A small network was shown many inputs. Here are its activations along a few directions, one row for each input.
In each table, some parts of the input vary, and every possible input appears once, in random order.
Descriptions start from the smaller parts, as in this example, which fits no table here: one of 8 places around a ring, together with either a single point or one of 9 places along a line or (one of 3 separate values, together with one of 6 places along a line).
Shared parts are said once, and a part with two or three values counts as separate values.

A family of inputs:
r1: [ 2.76 -1.81 -3.67 -7.84  2.49 -2.67 -0.77  0.72 -0.59  2.65 -5.65  2.47]
r2: [-2.97  1.70  1.88  4.97 -3.71 -0.99  0.48  1.68 -1.58 -1.63  2.41 -3.54]
r3: [-0.38  4.22  1.64  6.64 -2.06  2.18 -0.65  0.04 -0.10  0.89  3.05  0.32]
r4: [ 3.47 -4.50 -4.18 -6.88  2.99 -0.14 -0.97 -2.34  0.52  3.66 -5.12  4.37]
r5: [-1.97  1.76  2.29  6.28 -3.71  0.80 -0.42 -0.79  0.90 -0.27  3.76 -2.24]
r6: [ 3.48 -2.65 -2.36 -2.64  3.13  1.95 -2.09  0.18  0.90  2.17 -4.04  4.36]
r7: [-2.15  2.09  4.00  4.82 -1.59  0.53  1.35 -1.64  2.08 -2.27  5.25 -2.40]
r8: [ 1.78 -2.11 -3.87 -3.82  3.88  0.55 -2.27  2.05 -1.20  0.82 -4.64  3.20]
r9: [-3.16  2.03  3.59  3.52 -1.47 -1.29  2.30  0.87 -0.31 -3.59  4.02 -3.56]
r10: [-1.29 -3.83 -0.38 -0.54 -3.69 -2.24  1.33 -3.79  4.45 -0.17  0.97 -5.90]
r11: [ 3.50 -1.73 -2.65 -6.58  2.72 -0.52 -1.20 -2.08  1.31  3.91 -4.99  3.49]
r12: [-2.68  2.21  4.00  3.13 -0.30  0.95  1.84  1.56 -1.87 -4.86  4.51 -1.44]
r13: [-1.71  2.25  4.38  4.50 -0.46  2.86  0.88 -0.90  0.49 -3.53  5.77 -0.35]
r14: [-0.29  3.57  3.06  6.12 -0.28  3.46 -0.34 -0.14 -0.76 -1.85  4.82  0.75]
r15: [-1.32  3.43  2.67  4.78 -0.29  1.77  0.30  2.50 -3.31 -3.18  3.72 -0.26]
r16: [ 2.80 -1.15 -2.52 -5.65  2.30  0.11 -1.18 -1.25  1.57  3.67 -4.68  3.67]
r17: [-2.46 -4.10 -0.82 -1.82 -3.77 -3.98  2.00 -1.08  1.88 -1.44 -0.14 -7.09]
r18: [ 2.64 -4.28 -5.13 -8.05  3.04 -2.03 -0.22  0.19 -1.27  1.94 -6.02  3.25]
r19: [ 1.16 -1.34 -3.07 -6.35  2.62 -1.51 -0.84  1.82 -0.85  3.48 -4.75  1.71]
r20: [-1.22  4.24  1.12  5.40 -1.84  0.20  0.46  2.40 -2.27 -0.40  1.75 -0.82]
What is each input in this table made of?
> one of 2 separate values, together with either a single point or one of 4 places along a line or one of 5 places around a ring
Changing only the choice among 2 separate values turns r18 into r4. The same change can be made to r15. Which row results?
> r14
Which other rows does r1 become when the choice among 2 separate values takes its other values? List them by row number.
> r11
Which other rows does r20 become when the place on the ring of 5 takes its other values? List them by row number.
> r2, r9, r12, r15
Which other rows does r5 become when the choice among 2 separate values takes its other values? List them by row number.
> r2

A family of inputs:
r21: [-0.14 -0.64 -0.29  2.93 -2.86  0.21 -0.45 -2.35  1.95  0.97  1.26 -1.97]
r22: [-0.83  2.04  0.08  2.33 -1.74 -1.64 -0.30  2.98 -1.53  1.04 -1.29 -0.89]
r23: [ 0.36  1.78 -0.22  5.12 -1.04  0.94 -1.23  0.18  0.01  0.98  0.14  0.44]
r24: [-0.06  3.59  2.34  3.12  0.49  2.91 -1.03 -0.61  0.23 -0.02  2.44  1.49]
r25: [ 3.20 -5.23 -5.54 -9.22  3.79 -1.41 -0.74 -1.06  3.11  3.36 -6.63  2.96]
r26: [-1.41 -1.24  2.60  0.55 -0.16  0.60  0.79 -1.42  0.38 -3.43  3.17 -0.87]
r27: [-0.14  0.87  2.72  1.60 -1.00  1.51  0.17 -3.02  2.79 -0.25  2.97 -0.87]
r28: [-0.87  1.65  0.78  0.01  0.29 -0.02  0.33  3.49 -3.40 -2.46  0.83 -1.36]
r29: [-1.85 -0.27 -0.41  0.45 -2.90 -2.63  0.79 -0.13  0.09  1.25  0.07 -3.19]
r30: [ 4.50 -2.72 -5.07 -8.36  4.37 -0.51 -0.59  0.12 -1.12  4.36 -6.75  5.92]
r31: [-1.78 -0.77  0.72 -1.08 -0.87 -1.82  1.57  0.33 -0.85 -2.97  1.03 -3.27]
r32: [-0.97  0.95  2.30  2.55  1.63  1.85  0.69  1.48 -1.66 -2.83  2.77  1.60]
What is each input in this table made of?
> one of 2 separate values, together with either a single point or one of 5 places around a ring
Changing only the choice among 2 separate values turns r30 into r25. The same change can be made to r24. Which row results?
> r27

A family of inputs:
r33: [ 1.71  3.49  2.40  4.88  0.18 -0.02 -0.61 -2.29  5.56  2.68  1.53  1.48]
r34: [ 0.08  3.82  1.40  0.07  2.43 -2.85  0.20  5.76 -2.12 -0.37 -2.15  1.63]
r35: [ 4.33 -1.90 -2.37 -5.57  4.91  3.52 -1.41  0.95  0.50  0.98 -2.90  4.56]
r36: [-1.02  0.85  2.23 -4.00  3.73 -1.42  3.37  1.09 -4.04 -4.41  1.08  2.28]
r37: [ 0.36  4.70  1.30  5.49 -3.44  1.94 -1.07 -3.17  0.80  6.20  1.50  1.27]
r38: [ 0.67  2.73  3.47  0.91  0.86  3.45 -2.52 -4.91  4.11 -1.09  2.65  0.34]
r39: [-0.84 -3.46 -0.41 -3.69 -5.10 -3.73  0.82 -5.87  6.71  3.01  0.44 -6.71]
r40: [-2.96 -2.15  3.35  4.72 -0.61  1.62  2.70 -1.33 -1.74 -6.65  5.28 -0.61]
r41: [-0.67  5.31  0.11  1.34 -0.77 -1.83  0.66  4.16 -6.35  2.50 -1.94  1.57]
r42: [-2.22  3.81  0.01  9.17 -5.79  0.64 -0.03  1.52 -3.67 -0.77  2.37 -0.84]
r43: [-2.79 -2.47 -1.80 -6.93 -1.98 -7.73  2.49  1.14 -0.52 -0.35 -3.28 -6.52]
r44: [-2.99  2.98  0.08  7.89 -0.15  2.99 -0.76  2.55 -0.58 -2.23  2.76 -4.78]
r45: [ 3.97 -1.44 -3.57 -0.39  3.96  0.26 -2.61  2.06  1.44  3.27 -6.12  5.94]
r46: [ 1.40 -7.47 -7.89 -8.66 -1.24 -3.34 -0.17 -1.91  3.28  2.50 -6.79 -1.70]
r47: [-1.64 -0.55  4.48  4.12 -1.81  4.66  0.19  2.50 -1.01 -5.17  4.14 -2.16]
r48: [ 2.51 -4.62 -2.40 -5.53  4.85  2.86  0.61 -2.64 -0.97 -0.41 -2.72  6.45]
r49: [-0.18 -0.24  2.34 -1.07  1.13  1.67 -0.66 -4.90  3.49 -1.15  7.51  2.01]
r50: [ 0.94  2.94  1.58 -4.08  3.76 -0.32  1.33  5.09 -2.74 -3.27  0.84  0.47]
r51: [ 3.92 -0.62 -4.62 -0.46  1.21  2.25 -4.51  1.25 -3.68  6.98 -4.57  4.77]
r52: [-4.58 -5.70  0.30  1.79 -6.13 -4.62  1.97 -1.04  1.52 -2.25  0.35 -9.44]
Changing only one part turns r52 into r46. The same change can be made to r47. Which row results?
> r35
What is each input in this table made of?
> one of 4 separate values, together with either a single point or one of 4 places along a line
Which other rows does r50 become when the place on the line of 4 takes its other values? List them by row number.
> r34, r36, r41
List by row number the other rows that have the choice among 4 separate values in common with r39.
> r33, r37, r38, r49
